A small network was shown many inputs. Here are its activations along a few directions, one row for each input.
In each table, some parts of the input vary, and every possible input appears once, in random order.
A made-up example of a description, with smaller parts first: values(3) and (point or line(11) or (line(4) and ring(8))).
Shared parts are said once, and a part with two or three values counts as separate values.

Other details of the inputs shift rows strongly along two fixed directions, in all tables alike. That doesn't count.

A family of inputs:
R1: [10,61,40,3,-37,-3,-2,24,-5,-12,-17,-27]
R2: [-22,-5,-53,36,-2,1,-6,-19,14,20,53,7]
R3: [5,22,46,-31,-5,1,-12,12,-8,-29,-45,-11]
R4: [-10,-14,-30,7,-7,4,-7,4,7,-13,20,21]
R5: [12,70,49,22,-36,6,-7,32,-7,-4,-20,-36]
R6: [-13,19,7,-9,-27,1,13,-1,-2,-3,12,-7]
R7: [-16,-57,-45,-14,28,1,11,-20,-6,16,34,36]
R8: [-29,-9,19,-88,-1,14,-7,5,-39,-29,-26,30]
R9: [3,-21,-27,7,15,-5,2,1,-1,21,6,10]
R10: [-36,-44,-19,-76,15,16,4,-15,-28,-15,8,44]
R11: [-11,-3,24,-60,-4,11,-7,-1,-13,-28,-30,18]
R12: [-5,-52,-29,2,28,-1,5,-27,14,8,30,19]
R13: [-9,-10,21,-45,6,6,-7,-3,-4,-25,-20,7]
R14: [9,47,19,30,-24,8,-1,14,-5,5,4,-23]
R15: [-16,-22,20,-69,2,9,-13,-11,-4,-22,-14,17]
R16: [10,62,39,5,-34,-2,-3,23,-8,-11,-15,-27]
R17: [35,6,-9,79,15,-21,4,8,24,26,-4,-18]
R18: [17,-17,-36,43,19,-7,5,-1,15,33,12,-1]
R19: [20,56,14,64,-28,-19,13,21,18,18,-5,-46]
R20: [20,5,-3,38,7,-8,3,0,6,9,-14,-9]
R21: [41,43,25,57,-5,-18,-10,29,19,15,-40,-35]
R22: [-12,-71,-50,8,33,4,11,-45,13,10,47,19]
R23: [18,0,-22,55,18,-7,5,2,4,23,-1,-8]
R24: [-5,0,-27,33,-13,-2,20,-18,6,19,41,-8]
R25: [-28,-22,33,-96,-2,15,-8,-13,-24,-44,-23,19]
R26: [18,25,56,-10,-1,-14,-18,30,8,-20,-46,-21]
R27: [-22,33,35,-62,-34,20,-3,6,-27,-26,-3,5]
R28: [-14,-56,-54,0,31,8,14,-28,-2,17,34,31]
R29: [4,-35,-13,2,17,-3,-5,-15,14,8,12,0]
R30: [26,-10,-28,69,26,-16,6,7,21,33,10,-7]
Each input here is: values(2) or line(8) or (line(4) and line(5)).
Q: What sort of input is R2?
A: values(2)
Q: Start at R9 and move only the line(5) part, one step at a time. The first step leads to R18. Which rows follow, in order?
A: R21, R15, R29

A family of inputs:
R31: [-48,-58,-42,-84,12,15,7,-19,-23,-22,7,64]
R32: [22,43,85,-31,-26,-3,0,11,-3,-43,-63,-37]
R33: [11,48,7,49,-19,-3,-19,31,2,10,0,-24]
R34: [19,-31,-50,89,26,-21,3,-18,50,16,29,-11]
R35: [26,-25,-32,74,13,-32,9,-20,56,48,28,-23]
R36: [32,-27,-50,99,42,-7,26,-3,-3,42,33,5]
R37: [11,-61,-64,36,39,3,46,-41,-9,45,46,14]
R38: [-13,24,42,-90,-9,12,-28,40,-34,-30,-58,27]
R39: [-9,-6,-19,-10,6,-3,0,11,-11,-14,-24,21]
R40: [-22,3,-12,-21,-21,9,-8,10,0,-10,15,16]
R41: [31,35,-4,84,-14,-6,29,-6,7,31,26,-44]
R42: [-38,-52,-47,-26,3,29,24,-42,-24,-7,77,46]
R43: [13,44,43,-25,-14,-6,-24,61,-14,-17,-75,-4]
R44: [-42,-57,7,-108,0,19,-18,-22,2,-44,2,43]
R45: [-40,-106,-67,-33,36,21,-4,-65,7,3,75,48]
R46: [-21,19,78,-105,-11,23,-40,8,-18,-59,-50,1]
R47: [24,58,109,-38,-25,-15,-15,35,0,-31,-74,-52]
R48: [-6,-18,-14,-34,4,-8,14,3,1,26,-9,21]
R49: [7,-8,-54,83,2,-16,29,-19,30,63,67,-22]
R50: [-38,-40,-13,-92,13,24,-11,-2,-40,-15,-3,54]
R51: [33,92,40,63,-44,-31,-3,51,29,29,-34,-56]
R52: [-1,12,19,-24,15,20,-11,6,-33,0,-28,9]
R53: [-58,-20,-20,-89,-25,20,-1,-13,-16,-41,22,47]
R54: [52,123,76,71,-53,-16,9,44,-2,-8,-62,-75]
R55: [-48,-63,5,-100,19,38,-15,-57,-19,-34,25,41]
R56: [-50,-85,-25,-107,17,26,-15,-50,-3,-32,38,62]
R57: [34,39,35,55,-3,-31,-27,31,35,-15,-43,-37]
R58: [-9,-3,3,-36,17,17,-13,7,-29,0,-17,17]
R59: [14,-60,-42,64,39,0,18,-39,20,12,59,7]
R60: [42,27,0,64,15,-28,16,29,13,51,-23,-31]
R61: [22,59,2,76,-22,-24,-15,37,19,8,-9,-30]
R62: [-38,43,36,-82,-48,12,-17,21,-21,-62,-36,17]
R63: [28,-25,-23,76,21,-28,14,-22,46,47,33,-33]
R64: [-49,-63,-72,-44,5,25,3,-41,-8,4,81,59]
R65: [14,-19,-30,63,15,-18,-3,-12,40,-5,10,-11]
R66: [2,89,73,-25,-39,12,-33,45,-20,-31,-49,-29]
R67: [35,-13,-43,80,23,-9,42,-20,-1,40,11,-13]
R68: [16,6,-30,80,-3,-9,30,-15,12,48,53,-32]
R69: [24,-18,9,33,13,-7,21,-25,17,5,14,-28]
R70: [13,28,-20,86,1,8,-3,-8,4,31,36,-26]
R71: [-14,21,38,-79,-10,-4,-22,39,-29,-37,-66,23]
R72: [17,47,68,-44,-8,-7,6,41,-30,-5,-67,-21]
Q: Changing only one part turns R48 into R35. The same change can be made to R50. Which row results?
A: R45
Q: Changing only one part turns R52 into R55. The same change can be made to R38. Which row results?
A: R56
Q: What do these inputs look like to the network?
A: values(3) and (point or line(5) or line(8))
Q: Change only the line(5) part in R41. List by row number the other rows that result.
A: R49, R51, R54, R68

A family of inputs:
R73: [6,56,83,-54,-38,1,3,25,-15,-39,-69,-34]
R74: [26,33,15,44,8,-26,-21,43,18,17,-42,-31]
R75: [-40,-54,-8,-90,-7,6,15,-44,-1,-28,23,42]
R76: [-11,-38,-36,-15,16,14,33,-17,-23,12,19,27]
R77: [6,-7,-58,71,3,-6,4,-18,10,47,53,-8]
R78: [9,67,108,-53,-25,-3,-21,35,-21,-56,-71,-34]
R79: [28,-33,-66,100,35,-23,4,13,23,43,23,0]
R80: [10,-8,9,-9,-2,7,18,-9,-3,11,3,-9]
R81: [6,-9,17,-15,5,-3,-18,18,15,-4,-17,-1]
R82: [-40,-43,-73,-8,8,21,21,-27,-8,10,66,50]
R83: [-39,-40,20,-105,-1,7,-12,-8,-5,-51,-11,27]
R84: [39,41,-30,101,-5,-15,2,27,8,29,17,-24]
R85: [0,4,0,-13,0,-14,4,1,4,14,-10,2]
R86: [-15,38,29,-16,-32,5,-4,9,6,-30,-6,-17]
R87: [5,-12,-19,14,16,4,-10,2,-7,-5,-17,19]
R88: [-18,-58,-30,-24,21,15,-1,-48,11,-22,21,25]
R89: [39,32,32,55,3,-8,-24,20,21,4,-40,-30]
R90: [43,29,1,102,21,-16,4,27,-2,25,-9,-28]
R91: [27,48,24,45,-25,-5,-14,25,10,10,-3,-37]
R92: [35,39,9,59,13,-13,-22,19,14,13,-42,-31]
R93: [-20,87,77,-59,-49,7,-25,48,-22,-33,-66,-16]
R94: [-22,-60,-45,-15,37,14,10,-45,-15,21,52,27]
R95: [-42,-27,-10,-74,-23,16,1,-37,-17,-35,39,26]
R96: [-1,-17,21,-25,13,12,-2,-12,-10,-6,14,7]
R97: [2,7,3,-13,0,3,15,-1,-12,18,-11,-13]
R98: [-3,-20,4,-21,0,-4,8,-13,11,7,10,15]
R99: [-57,-33,-11,-86,-15,32,3,-27,-13,-20,43,44]
R100: [30,-23,-67,101,24,-28,27,-6,22,50,34,3]
Q: Changing only one part turns R98 into R100. The same change can be made to R80. Which row results?
A: R76
Q: What do these inputs look like to the network?
A: line(4) and (values(2) or ring(5))
Q: Change only the ring(5) part in R74. List by row number the other rows that result.
A: R85, R92, R94, R97
Q: Change only the line(4) part in R79. List by row number the other rows that result.
A: R74, R81, R83
Q: Change only the values(2) part in R93. List by row number the other rows that result.
A: R77

A family of inputs:
R101: [5,0,-47,72,6,-5,-2,-11,15,29,51,-15]
R102: [2,28,28,-43,-3,8,-19,37,-19,-37,-54,8]
R103: [0,-26,-55,64,7,7,28,-27,-1,33,66,14]
R104: [26,4,-2,35,2,-11,16,0,21,27,11,-21]
R105: [-52,-46,-30,-62,1,7,10,-38,-1,-19,36,41]
R106: [14,-4,28,15,8,-4,-17,-8,22,-24,-14,-16]
R107: [13,17,19,24,6,-15,-17,36,10,1,-35,-14]
R108: [30,15,53,17,3,-3,-7,-2,9,-17,-29,-37]
R109: [-23,14,19,-54,-17,18,-1,-7,-30,-14,10,3]
R110: [-13,-36,-57,22,4,15,26,-39,7,30,56,7]
R111: [11,-26,-37,36,8,-18,0,-9,19,18,17,2]
R112: [3,1,-7,-4,17,0,-18,9,-1,6,-16,16]
R113: [-39,-30,-26,-46,-10,23,0,-21,-18,-17,44,46]
R114: [4,23,45,-51,-20,-8,-3,16,-16,-18,-44,-8]
R115: [58,67,29,100,11,-26,-9,45,11,38,-53,-48]
R116: [-2,65,56,-33,-46,5,-23,38,-2,-31,-56,-20]
R117: [-30,-37,9,-78,10,13,4,-5,-24,-14,-9,25]
R118: [-12,-29,-18,-44,15,16,12,-8,-30,-10,-2,31]
R119: [25,-4,-24,64,8,-19,6,2,37,32,25,-14]
R120: [-19,5,16,-35,-11,-1,14,-8,-7,-12,-4,2]
Q: Changing only one part turns R113 into R103. The same change can be made to R102. Which row results?
A: R118
Q: What do these inputs look like to the network?
A: values(2) and (point or line(9))
Q: Change only the values(2) part in R107. List by row number the other rows that result.
A: R117
